Each row below is a small network's average activation on inputs in which a field has the value named, seen along a few directions.
Related values have similar rows: they may be neighbours, one step apart, or belong to one group.
(in the rows, 500 means zero)
Strong random noise was added to every row along 4 fixed directions; ignore it. To show where, here is one row again and again, with new noise each time:
[495 453 464 602 621 262 590 491 513 806 792 484 377 681 484 529 627]
[562 439 534 560 533 371 470 489 584 616 544 440 551 475 572 552 485]
[360 384 516 569 561 416 496 629 359 599 679 395 289 545 589 572 482]
[619 458 516 495 429 424 463 360 749 494 272 450 742 377 500 579 408]
[727 497 543 507 336 538 327 385 700 345 273 464 761 375 594 518 395]
[253 329 491 515 659 261 684 523 556 762 496 369 418 439 434 688 437]


Values of J:
j13: [697 596 486 572 368 476 500 297 469 426 499 676 635 676 332 333 659]
j6: [814 629 538 510 346 485 479 547 577 590 633 474 738 465 654 414 588]
j1: [440 504 513 560 643 469 440 651 468 604 602 536 261 507 690 653 496]
j5: [587 370 590 625 638 473 339 611 390 606 738 506 661 408 721 394 601]
j3: [424 514 567 431 574 562 619 500 452 432 289 399 554 340 399 497 273]
j14: [298 554 375 332 316 690 542 663 327 281 408 337 384 426 527 401 417]
j18: [430 487 416 467 354 718 431 458 517 267 402 626 300 582 407 528 534]
j7: [423 519 441 457 641 501 605 537 661 372 262 686 483 516 542 708 428]
j19: [281 439 498 500 507 476 462 521 527 529 543 494 305 496 463 618 511]
j17: [624 729 354 487 348 596 580 445 503 479 671 546 452 703 349 347 739]
j2: [266 363 418 479 484 659 466 524 301 388 597 535 338 662 393 443 549]
j10: [133 412 360 325 198 759 506 347 368  73 146 476 452 603 243 479 354]
j20: [525 505 482 511 708 520 411 594 573 543 586 654 436 513 632 683 521]
j4: [297 413 507 354 588 486 713 559 339 487 401 370 404 375 323 613 400]
j8: [189 553 331 282 262 545 623 578 341 441 330 392 322 681 354 405 573]
j11: [449 439 597 500 615 405 559 463 492 538 304 497 574 215 472 572 329]
j9: [449 421 481 566 460 531 408 529 380 507 736 473 274 688 539 464 596]
j12: [604 638 555 685 542 600 390 554 118 475 912 674 230 751 589 302 667]
j15: [682 591 678 470 627 499 561 527 668 567 422 400 681 304 511 414 415]
j16: [602 559 631 603 708 417 521 590 417 699 730 495 553 397 600 425 459]
J is arranged as a line.
Q: Which values are neighbours of j3? Give them in the order they are listed.
A: j15, j16
Q: Which values are neighbours of j20? Give them in the order they are listed.
A: j1, j7
Q: Which values are neighbours of j2? Give them in the order they are listed.
A: j5, j9
Q: Which values are neighbours of j6? Give them in the order they are listed.
A: j14, j17
Q: How many steps from neighbour to neighbour lead from j11 to j4, at the fewest?
A: 4
